cols: A V Z X E Y R W U
[-27  29   8 -52 -47  31 -24 -20 -28]  J_272
[-12  15  14 -87  -9  31 -72  13 -37]  J_250
[ 39  11  -4 -13  -6  48 -36 -17 -11]  J_269
find: [ 15  14 -87  -9  31 -72  13] => J_250
find: [ 13 -37] => J_250
col: [-72 -36] => R
col: [-20  13] => W
find: [-9 31] => J_250
find: [ 14 -87] => J_250

cols: T L C Q M G S N
[ -8 -23 -71 -32 -33  58 -25  72]  J_17
[-43  64   3  -3   1 -27 -19   3]  J_40
[ 30 -32 -51 -46 -77  47 -55  89]  J_522
[ -9  16  -6 -23 -71 -32 -33  58]  J_783
find: [ -6 -23 -71 -32 -33  58] => J_783
col: [-23  64 -32] => L
col: [-33   1] => M
col: [-51  -6] => C
col: [-43  30  -9] => T

cols: Zonu dulez ligor biru mozu kitu Dig labid
[33 70  2 13 24 49 13 36] -> J_698
[17 37 25 35 28 49 36 13] -> J_941
[33 13  2 13 28 49  3 13] -> J_844
find: [33 13  2] => J_844
find: [49 36 13] => J_941
find: [36 13] => J_941
col: [13 35] => biru
find: [17 37 25 35 28 49 36 13] => J_941
col: [36  3] => Dig

cols: tifon tedi vesi gir daz Tos tedog larev vof malu
[-26 -13 -16  19 -78  20 -11   3   4  51]  J_956
[ 24  30  36 -31  62   4 -15  14 -32 -36]  J_842
[ 15 -28  23  35  29  13 -68  22  -9  39]  J_733
[ 29   0  16  -5  86 -19   1  -4  -1 -41]  J_316
[  4 -57 -18  59  13  -9 -31  -1  30  40]  J_807
col: [-5 59] => gir
find: [24 30] => J_842
col: [ 39 -41  40] => malu
find: [23 35 29 13] => J_733

cols: P B D H
[-55 -38 -12 -76] -> J_771
[-74 -40 -31 -44] -> J_403
[-26  48 -93  -1] -> J_23
[ 60   7  62 -50] -> J_302
[-58 -32 -21  98] -> J_848
[-14 -15   6 -36] -> J_556
[-58 -32 -26   2] -> J_148
[-36 -41  15 -41] -> J_681
[74 40 28 62] -> J_926
[-23 -43  30  10] -> J_487
find: [-43  30] => J_487
find: [-58 -32 -26   2] => J_148

cols: vedo rem Dasop papek mes doku metud
[ 10 -14  -5  -7  -4 -11  31] -> J_449
[-16  17 -18  -6  14 -27 -19] -> J_568
[  0  20 -27 -75  -7 -39  34] -> J_453
[-12 -14   9  14 -70 -42   0] -> J_964
[ -9 -14 -11  -7  -4  -5  -4] -> J_166
[  2  30  -6  31 -13 -10 -62] -> J_892
[-21  19 -41 -27   0 -40 -15] -> J_686
col: [ -6 -75  14  -7  31] => papek
find: [  0  20 -27 -75  -7 -39  34] => J_453
col: [ -4  14  -7 -70  -4] => mes
col: [ 0 -4] => metud
col: [-27   9 -11] => Dasop
find: [-14  -5  -7  -4 -11] => J_449

cols: bug povor Robab kul Rel Rizi
[ 22 -40  53 -76 -18 -23] = J_164
[ 34 -15  -7 -18  13 -23] = J_555
[ 22  53 -76 -40  24 -10] = J_223
find: [-15  -7 -18  13 -23] => J_555
find: [ 53 -76 -18 -23] => J_164
find: [ 22  53 -76 -40] => J_223
col: [-18 -40] => kul
col: [-23 -23] => Rizi
col: [-23 -10] => Rizi
find: [ -7 -18] => J_555

cols: Komol rubud tafu nemi ziv danos
[-21  54  87 -11  16 -71] = J_721
[ 6  1  2  1  2 -3] = J_206
[ 0  4  2  1 -3  3] = J_972
[ 0 -3  0  2 -1  0] = J_435
[ 4  3  1  2 -3  1] = J_319
[-22 -78  -6  85  85 -78] = J_538
[  2 -57  36  60  52 -61] = J_627
[-36  28 -32 -15  -6   3] = J_781
[ 2 -2 -3  1 -1  0] = J_294
[ 24 -31  48  18  19  -4] = J_119
[  0 -57  39  57  53 -62] = J_988
find: [ 0  4  2  1 -3] => J_972
col: [-11   1] => nemi
col: [1 1] => nemi

cols: Det Leni Vadu rek Pakur niri vimo
[ 12  12  13   0 -42 -17  47]  J_188
[-17 -12  12  -3 -56  -4  33]  J_153
[-11 -62  -6  27  18 -17 -14]  J_136
[ -5 -15 -12  19  42   9 -70]  J_20
[-11 -62  -6  27 -32 -18  40]  J_393
[ -7  40  -8  24  11  27 -93]  J_286
col: [ 12 -12] => Leni
col: [13 12 -6] => Vadu
col: [12 -6] => Vadu
find: [-17 -14] => J_136

cols: zefat vimom Pitap Zoko luz
[-2 -5 -1 -5 47] = J_578
[-32 -42   2 -33  17] = J_60
[ -2  -5 -42 -33  17] = J_212
col: [ -5 -42] => vimom
col: [-33 -33] => Zoko
col: [ -5 -33] => Zoko
find: [-2 -5 -1 -5 47] => J_578
find: [-32 -42] => J_60

cols: vevi sege Zusum Sud
[46  9 30  9] -> J_611
[ 46 -91 -13  -7] -> J_180
[12 30  9 -6] -> J_656
col: [-13   9] => Zusum
find: [46  9 30  9] => J_611
col: [46 46] => vevi
find: [12 30  9 -6] => J_656
col: [ 9 -7] => Sud

cols: difop nosa gasu Viro leve dula ditip
[-39  26  49   7 -90 -19  -3] : J_532
[-25  -7  77 -32  -4  -4   7] : J_791
[  5  56 -63 -27 -34 -57 -29] : J_459
[-13  32  25 -13   2  -1 -32] : J_116
[-23  20  26  -1 -38  11 -24] : J_635
[  4  49  22 -30  15 -31 -22] : J_834
[-78 -35  21 -13 -13  18 -36] : J_720
[ 28  35 -74 -30 -41 -23 -16] : J_904
[ 11  59 -24 -27 -20 -49 -21] : J_295
[  5 -57 -34 -63  56 -27 -20] : J_608
[-79 -49  47 -18  -9  25 -21] : J_890
col: [-16 -21 -20 -21] => ditip
find: [ 56 -63 -27 -34 -57] => J_459
col: [ 11 -31  18] => dula

cols: gesa Pama napi Pud Mitok
[ -6  33 -37 -62  44]  J_161
[-20  55 -53  43 -53]  J_251
[ -6 -37  33   0  44]  J_861
[ -7 -27  26  39 -24]  J_979
[-34 -37  33 -62  44]  J_85
[ 10   4  -1  57 -32]  J_215
col: [33 26 33 -1] => napi
find: [-34 -37  33 -62  44] => J_85
find: [ 43 -53] => J_251

cols: zag Muzi mos ziz Golu
[  8  76  74 -42 -11] = J_236
[-12   8  74 -42 -11] = J_388
[-80 -14  27  25   8] = J_884
[ -6  35 -27 -51 -45] = J_469
[ 56  28 -64   6  65] = J_878
find: [  8  76  74 -42 -11] => J_236
find: [  8  74 -42 -11] => J_388
find: [ 8 74] => J_388

cols: fepi liror zovu patug Kos dapi
[-40 -36 -25  58   2  59] -> J_989
[-79  31  22  46  19 -48] -> J_312
[ 70 -53  13 -34 -10  -7] -> J_132
[-52 -28 -19  53  14  45] -> J_802
[ 10 -46  47  49 -25 -52] -> J_824
[-44  43  23 -51  -8  26] -> J_874
[-21  68 -23  -8 -10 -10] -> J_200
[-42 -61  52 -28  29  25] -> J_185
col: [ 53  49 -51] => patug
find: [-25 -52] => J_824
col: [ 59 -48  -7  45 -52  26] => dapi

cols: vuzum gevi dev Mamit fubos divun kobub Gegiv nepan Fer
[-87 -28   5  56 -50  54   5 -87 -59  13]  J_471
[ 67  61 -61 -41  10 -61  80  58  66   7]  J_544
[-19 -80  77 -71  66  51  24 -35  51 -63]  J_16
[ -6   4   7   2   2 -57   2   0   2  -1]  J_169
[-87 -28   5  56 -50  54 -60 -87 -59  13]  J_493
[  2 -59   7   2   2  -5   2   0   2  -1]  J_558
find: [  2 -57] => J_169
col: [  7 -63  -1  13] => Fer
col: [ 61 -80   4] => gevi

cols: zita fogam Merad revop ved kif
[  5 -19 -18 -11 -20  -9] : J_911
[ 36 -20   5  13 -25  -1] : J_811
[-28   3  -3  -3  10 -20] : J_907
[ 36 -20   5  13 -25 -44] : J_141
[ 83 -23 -14 -10 -20  26] : J_604
[ 75  31   6 -10  30  38] : J_718
[-33 -41   1  -1 -49   6] : J_527
[ 30 -29  13   5 -36  -8] : J_112
[-54 -26   2 -25  13  18] : J_289
[-79   8 -17  -1   8 -35] : J_869
col: [ 30 -49] => ved
find: [ 36 -20   5  13 -25  -1] => J_811
find: [75 31  6] => J_718

cols: ret gagig Ves biz fenek sovun fopi Vadan Bida
[ 47  32   2 -16   3 -16 -41  57 -15] : J_918
[  7 -51  47  32   3 -16 -41  57 -15] : J_217
[-27  11 -37 -23 -55  66  43   0  82] : J_483
col: [47  7] => ret
find: [ 47  32   3 -16] => J_217

cols: zeral Gofut riri sepud
[-23  -6   0  -6] = J_545
[-9  3 35 51] = J_375
[-9 19 35 66] = J_594
[33 19 35 20] = J_885
[72 33 11 24] = J_485
col: [-23  -9  -9  33] => zeral
find: [33 19 35 20] => J_885

cols: Fov rumuk Tulu met
[-35 -20 -98  32] = J_757
[-61  24  90   4] = J_935
[-25  20 -31 -49] = J_328
[ 36 -46  -1  42] = J_439
[-31 -71  33  25] = J_80
[-27  42  21 -47] = J_766
[-2  2 77  2] = J_135
[-28   7   4 -34] = J_211
[40 21  6 41] = J_45
col: [ 20 -46 -71] => rumuk
find: [42 21] => J_766
find: [ 20 -31 -49] => J_328
col: [-1 33] => Tulu

cols: boz pebes vul neku naral
[ 91 -42  94 -81  -6]  J_354
[-26  -7  28 -62  40]  J_178
[ 73  -3   2  89 -75]  J_392
[ 91 -62  -7  28  25]  J_486
find: [ 91 -42  94] => J_354
col: [ -6  40 -75] => naral
find: [ -7  28 -62] => J_178
col: [ 40 -75  25] => naral
col: [-26  73  91] => boz
col: [-42  -7  -3] => pebes

cols: ketuv Relet Liv bamav lefi vuv bokis vuk
[-2  0 -2  2 -6  5  5 -3] -> J_934
[-1  3  6 -4  7 -5 -6  4] -> J_950
[ 5 -4 -2 -2  3  0 -1 -1] -> J_196
[-1  2  5 -3  7 -5 -6  3] -> J_827
[ -5  67  -7 -65 -54  47 -72  25] -> J_308
[ 13  53   1 -54 -60  41 -51  21] -> J_99
[-22   6   3   9 -10 -40   9   2] -> J_14
[ 1  2  2 -1  2 -2  0  0] -> J_75
[ 31  -8   8 -24 -10   9 -40   2] -> J_159
[ 15  49   2 -54 -61  42 -48  19] -> J_990
[ 24  18   3 -40 -44  34 -34   3] -> J_54
[-1  5  5 -1  5 -5 -3  1] -> J_412
find: [ 5  5 -3] => J_934
find: [-10 -40   9   2] => J_14
find: [15 49  2] => J_990

cols: Visi Vobe Mizud puz Sez
[-68  65   2 -16  72] -> J_726
[-50  -2  -9  51  84] -> J_433
[ 78 -40 -69  33  73] -> J_960
[ 59 -91  59 -66 -40] -> J_537
[-40 -69  78 -19 -78] -> J_665
[-87  15 -71 -98 -31] -> J_267
[ 59 -89  13 -81  12] -> J_35
[ 59 -89   4  86  77] -> J_444
[-68  65  53  60   1] -> J_600
col: [-16  51  33 -66 -19 -98] => puz
find: [ 78 -40 -69] => J_960
col: [-68 -50  78  59 -40] => Visi

cols: nera fum Kevut ged Sikef bimog
[-25  10 -30  39  27  26] -> J_523
[ 0 -2 71 83  0 -1] -> J_864
[-31  39   0  -2  71  80] -> J_430
find: [-30  39] => J_523
find: [ 0 -2 71 80] => J_430
find: [71 83  0 -1] => J_864

